A small network was trained on made-up records. Each row is its average activation on records with the value named, seen along a few directions.
Values that are neighbours, or in one group, have similar rows; names and order tell nothing.
In the rows, 500 means zero.
Random noise pushes rows far along 6 fixed directions. That doesn't count. These rows show it; they differ only by the noise:
[647,580,516,497,594,814,609,918,470,607,548,376,208,147,273,649,630,417,530]
[549,570,391,618,565,593,482,593,501,520,472,278,279,472,419,588,305,489,646]
[760,184,512,359,297,447,415,719,696,353,168,490,586,696,681,360,298,524,473]
[551,513,462,560,507,599,557,454,467,576,549,430,442,385,499,518,537,443,591]
[660,102,548,574,545,825,283,369,677,566,482,473,491,180,874,416,551,355,626]
[607,757,366,501,266,370,606,330,411,452,570,643,603,612,358,542,682,583,446]
[691,533,484,444,455,634,559,862,525,489,422,435,335,394,339,579,520,494,481]
[658,463,548,552,451,674,268,291,523,501,703,743,549,155,597,607,867,496,387]


Values of T:
t9: [538,435,344,306,384,589,570,552,645,423,336,543,626,692,523,317,547,496,527]
t3: [593,189,522,527,440,479,351,476,666,343,389,547,511,401,686,434,414,486,547]
t11: [538,262,732,247,427,471,427,916,639,388,233,668,644,660,513,383,476,546,193]
t8: [491,421,601,412,433,389,507,545,657,429,408,553,601,587,613,468,525,486,490]
t10: [453,696,488,548,552,344,508,406,266,541,688,638,543,508,388,631,562,598,359]
t5: [490,604,186,532,383,615,579,338,740,431,388,365,518,587,689,374,360,479,668]
t6: [480,566,677,420,451,352,599,538,453,454,552,673,618,478,469,513,776,585,344]
t1: [638,387,442,462,497,793,364,778,614,519,373,559,386,462,500,431,499,428,515]
t2: [412,423,578,363,541,560,357,647,592,423,501,582,489,465,494,474,564,552,370]
t4: [710,418,463,518,349,758,655,488,595,594,486,525,493,300,596,419,767,407,616]
t7: [566,538,419,708,646,838,121,430,547,491,641,552,305,227,512,659,575,477,485]
T is arranged as a ring.
Q: Going along T from t10 by way of its neighbour t4, in what order are t11, t8, t2, t7 met?
A: t8, t2, t11, t7
Q: What is the length, in steps, of the shortest route from t6 to t1?
A: 5

Values of K:
k1: [432,471,459,472,551,514,339,494,620,403,476,494,492,509,596,490,419,552,466]
k9: [548,496,494,541,428,499,589,459,572,468,472,466,496,445,528,507,563,505,560]
k11: [521,522,640,433,532,480,565,465,328,620,657,706,614,398,441,548,707,463,332]
k8: [489,114,642,565,553,443,349,376,595,524,395,402,566,448,843,393,280,420,604]
k4: [644,453,515,464,495,746,240,609,569,472,520,654,477,360,525,545,699,518,354]
k6: [483,716,203,535,382,472,514,431,544,409,423,463,486,747,412,454,376,532,573]
k7: [476,465,542,506,570,523,448,642,453,509,454,496,435,575,377,523,365,487,442]
k5: [379,422,589,495,662,668,432,558,579,567,563,435,426,265,565,529,584,476,588]
k10: [627,375,504,408,361,457,449,560,685,345,371,601,613,509,687,419,548,532,449]
k3: [531,378,717,496,627,500,265,459,408,510,664,632,507,294,490,658,638,529,317]
k2: [599,644,500,453,397,281,650,749,402,435,406,418,388,712,262,561,347,595,451]
K is arranged as a ring.
Q: Going along K from k7 by way of its neighbour k11, in what order are k9, k6, k3, k2 met?
A: k3, k2, k9, k6
Q: Name the neighbours of k5, in listed order.
A: k1, k10

Values of D:
d2: [562,452,157,763,264,510,84,80,818,274,327,442,515,680,882,377,214,617,724]
d5: [403,651,441,541,615,580,655,360,485,637,666,496,525,320,510,581,605,386,634]
d8: [705,598,271,670,330,651,433,301,570,457,507,510,420,486,517,536,573,543,642]
d4: [445,415,342,441,396,549,443,191,589,511,441,595,766,667,757,282,540,459,531]
d7: [389,528,544,500,515,240,392,565,492,332,418,383,464,683,428,535,326,631,436]
d3: [552,134,606,552,595,617,494,405,465,591,490,418,538,305,757,357,489,309,568]
d9: [678,349,519,467,361,816,870,493,515,740,501,542,572,241,609,325,819,286,660]
d1: [301,607,447,581,643,551,343,306,507,484,610,496,433,584,450,526,462,514,514]
d6: [653,525,437,534,448,519,500,437,525,482,509,509,431,561,492,568,425,568,541]
D is arranged as 3 separate groups.
Q: Which other values are in the same group as d3? Give them in the order they are listed.
A: d8, d9, d6
Q: Which other values are in the same group as d2? Give them in the order they are listed.
A: d5, d7
